Each row below holds a small network's activations on one input, seen along a few directions.
In each table, some parts of the input vary, and every possible input appears once, in random order.
Descriptions start from the smaller parts, as in this example, which fits no table here: line(6) and (point or ring(9) or (values(2) and ring(5))).
Shared parts are said once, and a part with two or three values counts as separate values.

Other details of the inputs shift rows strongly along two fixed directions, in all tables alike. That doesn't count.

Rows:
r1: [42,-11,67,-57,-225,47,126,-41,0,37,-44,-15]
r2: [43,-70,34,-94,-133,47,204,-32,92,65,0,25]
r3: [136,1,57,-9,-246,-1,27,62,1,53,-153,83]
r4: [47,-85,243,-114,110,52,9,10,78,62,-68,-50]
r5: [-27,-45,140,-182,59,50,175,47,-60,132,60,-132]
r6: [33,-139,249,-218,246,85,-5,61,60,76,-129,57]
r7: [88,-44,-16,99,-97,-62,113,119,107,97,-173,110]
r8: [-58,-42,226,-218,-29,84,84,36,-177,115,22,-159]
r9: [-630,22,-134,424,-322,462,-573,579,225,-107,522,244]
r10: [-11,17,223,-226,-70,84,34,35,-150,128,22,-158]
r11: [7,23,27,-3,-126,27,218,-39,155,83,8,-74]
r12: [-443,181,-917,518,363,-136,-838,-144,-546,-744,615,329]
r13: [-26,37,84,-28,-224,39,130,-70,48,57,-37,-100]
r14: [31,7,30,67,-176,-55,82,37,117,142,-147,-25]
r15: [-11,55,27,44,-111,-28,182,-9,159,120,-58,-80]
r16: [91,-111,7,-26,-107,-9,145,57,49,58,-106,122]
r17: [68,-19,9,-34,-126,37,214,-11,109,66,5,6]
r18: [76,-106,264,-184,214,92,-62,66,39,82,-116,44]
r19: [44,92,-11,96,-116,-26,174,20,191,124,-54,-114]
r20: [48,-87,321,-192,164,94,-89,71,-33,56,-171,30]
r21: [-679,-82,-164,315,-188,529,-376,468,274,-158,713,223]
r22: [21,11,45,-32,-168,29,160,-70,107,85,2,-82]
r23: [175,-24,-21,71,-132,-8,176,111,126,91,-100,45]
r24: [-9,30,65,73,-228,-52,42,37,50,108,-183,-42]
r25: [40,1,104,-115,37,43,167,75,-6,148,57,-164]
r26: [-619,-152,-3,231,175,581,-578,623,227,-166,605,325]
r27: [28,-71,204,-82,136,39,83,32,127,58,-72,-51]
r28: [194,142,-608,-84,757,-591,-216,-777,-683,-553,58,-45]
r29: [113,-60,237,-200,-47,90,-12,13,-53,4,-28,-36]
r30: [81,-128,161,-153,82,74,134,41,44,20,16,-18]
r31: [-678,-168,-19,249,118,539,-560,528,222,-220,668,262]
r32: [-19,-65,179,-220,23,78,110,36,-105,144,73,-137]
r33: [103,-41,171,-82,197,71,11,107,132,93,-106,-5]
r34: [122,-80,20,6,-160,-2,98,68,41,72,-105,105]
r35: [528,123,211,-335,231,-456,234,-557,-250,52,-578,-273]
r36: [83,46,67,-71,-258,52,77,-35,27,51,-47,-15]
r37: [82,-20,155,-18,112,35,73,58,165,69,-61,-88]
r38: [-627,29,-117,320,-312,535,-480,463,214,-161,657,180]
r39: [245,170,-604,-49,726,-594,-266,-783,-712,-549,65,-64]
r40: [61,63,-10,51,-131,27,209,-5,191,92,8,-104]
r41: [-553,355,-887,525,333,-128,-875,-219,-439,-676,677,151]
r42: [16,13,2,93,-128,-58,143,60,159,126,-127,-24]
r43: [119,-66,-7,26,-110,-13,165,79,73,62,-97,96]
r44: [-62,-98,166,-250,62,72,157,33,-82,130,65,-115]
r45: [-35,11,50,-10,-115,-22,173,-32,141,126,-68,-66]
r46: [86,-26,306,-195,122,91,-137,62,-11,64,-159,19]
r47: [4,-61,297,-112,56,58,-25,15,10,30,-115,-63]
r48: [60,-86,6,48,-99,-52,96,107,92,105,-185,134]
r49: [113,26,56,65,-230,-52,-18,105,37,95,-240,97]
r50: [2,42,55,17,-159,-19,126,-26,119,134,-65,-87]
r51: [-44,65,97,22,-218,-8,91,-19,62,105,-103,-105]
r52: [122,24,-25,23,-132,33,206,21,147,81,4,-33]
r53: [534,80,-29,-266,28,-438,445,-569,-194,84,-442,-188]
r54: [-12,-27,12,45,-124,-58,120,31,134,124,-136,-2]
r55: [65,-125,244,-189,-6,91,37,17,-81,-11,-27,-32]
r56: [261,253,-736,201,497,-721,-242,-672,-599,-423,-176,58]
r57: [246,203,-589,51,650,-516,-181,-614,-521,-465,77,-94]
r58: [74,-36,54,79,-203,-57,25,110,12,82,-243,97]
r59: [140,-1,-43,147,-112,-55,116,144,151,112,-162,61]
r60: [74,53,-35,143,-131,-55,141,83,193,130,-118,-63]
Each input here is: line(6) and (line(4) or ring(6)).
Question: Changing only the line(6) part turns r28 into r57. The same change can be made to r21. Which row results?
Answer: r40
Question: Change only the line(4) part in r29. List by row number the other rows that result.
Answer: r10, r35, r46
Question: Which other rows agree with r14 in the line(6) part? List them by row number.
Answer: r4, r18, r22, r32, r34, r39, r50, r53, r56
Question: A walk changes only the ring(6) part. It starts at r49 and steps to r9. List the rest of the walk in order.
Answer: r41, r38, r36, r3

Rows:
r61: [546,137,219,-305,60,-399,301,-517,-227,137,-560,-300]
r62: [-367,219,-556,413,-168,67,-212,17,-56,-269,477,74]
r63: [239,325,-539,111,45,-525,226,-607,-337,-173,-114,-204]
r64: [-248,83,-112,-34,150,-26,-274,-210,-280,-222,202,-11]
r65: [-4,-226,607,-185,-169,335,277,526,365,410,-129,-36]
r66: [-308,10,-240,160,188,79,-495,163,-308,-250,351,187]
r67: [-216,-76,-288,164,223,111,-386,165,-204,-333,434,235]
r68: [69,-66,215,-53,-136,212,31,120,171,34,64,-19]
r69: [-17,-140,621,-121,-279,411,210,457,526,393,-68,-119]
r70: [-208,-22,-454,527,104,3,-395,209,179,-229,132,475]
r71: [479,100,155,-427,336,-532,457,-714,-221,83,-555,-354]
r72: [588,-42,99,-409,257,-444,510,-568,-252,80,-505,-236]
r73: [216,170,-222,-52,488,-351,-95,-351,-248,-151,-165,-88]
r74: [-82,-272,648,-287,-427,483,315,357,431,321,12,-5]
r75: [-428,-38,-194,131,188,205,-444,142,-191,-218,436,116]
r76: [-10,65,-68,78,-387,-6,262,10,159,181,6,-114]
r77: [-29,-192,582,-186,-405,443,103,533,354,397,-144,85]
r78: [65,53,-220,325,-106,-245,-248,23,-12,-130,-347,234]
r79: [147,-154,306,-165,-179,221,124,263,244,169,-100,106]
r80: [-57,-43,-75,-51,372,-48,-27,-80,-86,-70,83,-75]
r81: [-372,107,-484,365,-157,5,-242,61,-8,-158,490,49]
Question: Describe the family of inputs behind these rows.
Answer: values(2) or line(4) or (values(3) and ring(5))
Question: Change only the values(3) part in r67. List by row number the other rows that result.
Answer: r65, r66
Question: Change only the values(3) part in r71. List by row number the other rows that result.
Answer: r64, r74

Rows:
r82: [35,158,-660,161,339,-351,-269,-467,-485,-486,265,33]
r83: [-44,29,-49,-64,-93,44,111,-42,25,82,101,-51]
r84: [-116,-173,10,76,-30,171,-54,238,93,-37,216,125]
r85: [-131,34,39,172,12,189,-238,260,142,27,117,36]
r86: [258,12,144,-210,195,-76,164,-79,-41,41,-146,-108]
r87: [-185,-21,-19,49,43,197,-94,234,171,37,207,120]
r88: [106,88,120,-49,-1,-135,141,-155,-48,87,-240,-151]
r89: [123,22,127,-114,-23,-131,150,-173,-83,47,-266,-59]
r90: [-179,-25,22,30,-254,205,-194,232,-43,-15,173,106]
r91: [-4,57,-38,55,27,-17,9,49,155,62,-51,20]
r92: [-205,-17,40,33,-254,210,-189,207,-4,-31,184,131]
r93: [-63,-45,8,-59,65,7,95,50,51,101,47,-6]
r94: [-36,93,75,18,-156,-2,-7,-35,-5,29,6,-75]
r95: [-190,-31,73,-27,-108,288,-73,257,45,-26,350,-27]
r96: [-43,25,80,-33,-182,30,-13,-33,-27,-9,-7,19]
r97: [175,5,84,-154,-62,-134,105,-100,-180,85,-271,-48]
r98: [-148,-123,-6,89,-99,224,-31,229,94,-43,235,101]
r99: [-13,-9,77,-116,94,70,75,48,-66,-11,90,-112]
r100: [-19,-100,82,-61,-19,8,-70,80,-61,21,-83,94]
r101: [31,-27,-53,98,-127,35,98,50,77,-22,-28,38]
r102: [42,-92,-20,91,-72,8,76,88,97,-6,-38,69]
r103: [98,5,177,-196,84,-58,139,-260,2,24,-153,-197]
r104: [18,5,104,-67,160,73,-113,-90,103,-75,10,-15]
r105: [-175,20,-78,186,-263,132,-49,166,181,1,183,58]
r106: [-150,-36,48,105,-8,191,-238,206,121,-68,86,195]
r107: [284,-1,-20,11,-3,-129,154,-89,68,13,-230,30]
r108: [141,14,127,-42,74,-156,91,-55,-43,153,-227,-170]
r109: [134,58,-38,40,-67,-181,207,-125,59,68,-207,-73]
r110: [-296,275,-777,339,435,-285,-452,-346,-375,-472,361,29]
r111: [67,-2,-71,72,-228,24,92,12,64,-27,14,26]
r112: [-19,-70,3,-38,20,75,133,6,-6,43,74,23]
r113: [-116,-103,27,48,38,221,-66,236,137,6,222,172]
r114: [154,-6,-1,23,-9,-220,198,-89,71,82,-232,-44]
r115: [-277,-94,86,17,114,200,-236,103,103,-111,254,22]
r116: [183,-10,-14,-131,-29,-79,248,-211,-85,70,-62,-59]
r117: [-52,-87,110,-26,15,-12,-37,37,-10,-2,-83,67]
r118: [255,-7,104,-132,18,-99,44,-85,-32,68,-314,53]
r119: [124,1,145,-69,64,-169,123,-112,-31,98,-268,-109]
r120: [47,25,-35,119,-27,-44,15,73,177,20,-87,66]
r121: [103,17,17,-56,27,-179,212,-94,65,149,-218,-106]
r122: [193,-45,137,-231,192,-130,199,-92,-114,44,-120,-156]
r123: [111,100,-44,-56,-132,-142,213,-193,35,118,-145,-153]
r124: [-191,79,48,118,-196,170,-164,205,55,50,220,-61]
r125: [281,-70,52,-87,62,-95,160,-77,29,25,-151,16]
r126: [-193,-155,24,48,21,213,-39,229,88,16,268,140]
r127: [106,38,-3,-141,58,-120,264,-177,-34,130,-137,-123]
r128: [-52,78,71,66,-31,24,-31,74,-4,95,-8,-133]
r129: [-149,28,44,153,14,177,-221,202,147,-32,85,97]
r130: [83,-39,40,-27,-22,49,-129,102,-30,42,-112,120]
r131: [-62,216,-602,142,428,-391,-415,-470,-595,-484,106,71]
r132: [-49,7,127,-114,-77,99,-8,-128,56,-21,90,-119]
r133: [2,-103,56,-59,-29,3,-89,102,-109,45,-81,78]
Question: Changing only one part turns r103 into r115. The same change can be made to r89. Which row results?
Answer: r117
Question: Changing only one part turns r93 into r83. The same change can be made to r119. Which row results?
Answer: r94
Question: Describe the family of inputs behind these rows.
Answer: line(4) and (values(2) or line(5) or ring(6))
Question: Change only the values(2) part in r132. List by row number the other rows that result.
Answer: r95
Question: A walk changes only the line(5) part. It starts at r128 and steps to r88. List the rest of the walk in order.
Answer: r89, r131, r97
